Each row below holds a small network's activations on one input, seen along a few directions.
Each table varies a few parts of the input and shows all the possible inputs, shuffled.
A made-up example of a description, with smaller parts first: values(2) and (point or line(11) or (ring(5) and line(6))).
Shared parts are said once, and a part with two or three values counts as separate values.

Other details of the inputs shift rows strongly along three fixed directions, in all tables alike. That doesn't count.

A family of inputs:
row 1: [ -3  -7  -7   1  -1 -14   9  -6  -3   5   4  -5  10  -6]
row 2: [-11 -23   5  19  -3  47 -12  44   1   5  28  26  17  10]
row 3: [  1   6 -17  12  11  -1  -1   4  -8  11 -11 -15  12  -6]
row 4: [  6  13   3  -6   3  -3   1 -12   6 -10 -10  -4 -14   4]
row 5: [ -9  11 -24  30   7   6   0   2   0  -1  -8 -19  18   4]
row 6: [ -1  -1   3 -15   2 -18  -7  -7  -8  -9  -8   1  -6  -5]
row 7: [-13 -23  22   0  -4  39  -8  36  10  -6  39  41  14  24]
row 8: [ 12  14   5  -2   5   6   7  -4   5   1 -12  -9 -12   6]
row 9: [  2  -8   8 -15  -9 -13   8  -7   0   1   5   9  -5  -3]
row 10: [  0  -2   9   0  -5  -2   0  -9   6   7   0  -1 -16  -5]
row 11: [  0 -23  31 -22 -13  36 -14  33   8  -6  31  44 -11  12]
row 12: [-13  11 -21  37  10  -3  -1   4  -7   8   0 -20  24   6]
row 13: [  8   5   4 -19  -1 -14  -7  -9   3  -8 -15   1 -19  -7]
row 14: [  8  -3  20 -27  -8  -9   3 -23   6  -7  -8   5 -29  -7]
row 15: [ 10   6   8 -18   1 -13  -7 -11  -1  -8 -13   1 -17  -9]
row 16: [ 24  22  17 -25   5   2   6 -17  13  -2 -17 -12 -34   3]
row 17: [ -7   0 -16  22   0   1   4 -10  -4   4  -5 -15  10 -11]
row 18: [ 22  25  17 -25   1   2   6 -16  12  -1 -18 -11 -34   2]
row 19: [-11   4 -24  32   9  -5  -9   9 -12  12  -3 -18  21  -6]
row 20: [-12  10 -24  35  10   3   1   1  -8  -2  -3 -19  27   2]
row 21: [-13 -18   6 -23  -4 -57   5   2 -15 -19  23  33  36  18]
row 22: [ -1  14 -15  17   6   0   7   1  -5   4  -5 -18  13   6]
row 23: [ 29  13  22   5  -5  78   3   1  28  21 -18 -17 -58  -7]
row 24: [-16 -29  11  16 -14  54  -9  27  12  -2  35  33   4   7]
row 25: [ -5   3 -17  16   0   0  10  -3  -4  12  -2 -17  12  -9]
row 26: [  4   2   1  -6  -6  -2   3 -16   9  -1 -12  -4 -18  -9]
row 27: [  1  -1  -8  -4   6 -15  -2   4  -8   2  -1  -4  11  -4]
row 28: [-12 -23   9 -42  -6 -74  -6  -7 -16 -28  17  42  18   2]
row 29: [-10  -3 -25  30   6   1  10   0  -7  16  -2 -19  26  -8]
row 30: [ -1   3  -9  -4   3 -14  -2   5  -9   2  -1  -3  10  -5]
row 31: [ -6  -3   8 -13   1 -22  -2  -8  -4 -17   5   9   6  10]
row 32: [ 16   0  14 -20  -9  -1   7 -15   7   4  -7   1 -24  -4]
row 33: [  4   6 -16  14   4   6  -3   7  -8  10 -10 -14   9  -4]
Description of these inputs: values(3) and (point or line(4) or ring(6)).
Changing only the values(3) part turns row 13 into row 5. The same change can be made to row 3. Which row results?
Answer: row 7
Which other rows does row 3 become when the ring(6) part takes its other values? List them by row number.
Answer: row 2, row 11, row 27, row 30, row 33

A family of inputs:
row 34: [  7 -22  17 -42  -9 -18  -7  11   0 -10  13  36  -5   0]
row 35: [ -5 -10  15 -11  -2   6  -3  19  -1 -16  20  30  13  21]
row 36: [ -3  26 -29  38  18  14   4   2  -8   6 -12 -39  21   3]
row 37: [ 20  28  15   1   7  31  -4   0  16   6 -15 -16 -33  11]
row 38: [  7   1  21  -2 -11  39  -8 -18  21  -6 -10   2 -47 -10]
row 39: [-13  -6 -18  -7  -5 -70  24 -30 -19  -7  -4  -7  30  -6]
row 40: [  0   1 -11  33   4  61 -10  28  -2  23   3 -17   6  -9]
row 41: [-11 -14 -11 -22   5 -82   3  -7 -25  -2   3   8  33  -8]
row 42: [-11  -7  -9  46  -3  62   4  18  14  19  17 -11   6   4]
row 43: [ -4   9 -35  39  10  16 -17   2 -11  13 -27 -34   4 -24]
row 44: [ 19   6  32 -47  -3  -9   0  -5  13 -21  -1  28 -27  15]
row 45: [ 10  18 -21  -6   2 -47  26 -43  -3   3 -34 -32  -3 -17]
row 46: [ -2  33 -35  29  19 -14  -6 -21  -7  -5 -36 -43   1  -9]
row 47: [-22 -28 -21  10  -1 -25  -4  25 -24  -1  24  17  51  -1]
row 48: [ 16   1  27 -30 -11   1  11 -23  15  -3  -1   5 -34  -3]
row 49: [-30 -45   2  18  -9  20 -16  54 -10   5  53  48  43  12]
row 50: [  0  -2  26 -17   1  10  -6  13   8 -10  17  22  -6  21]
row 51: [ 24   9  35 -29 -13   7  10 -25  23   6 -10   2 -54  -1]
What is each input in this table made of?
Answer: values(3) and (point or line(5))
Changing only the values(3) part turns row 50 into row 41. The same change can be made to row 35. Which row results?
Answer: row 47
Which other rows does row 46 become when the values(3) part takes its other values? List them by row number.
Answer: row 38, row 43
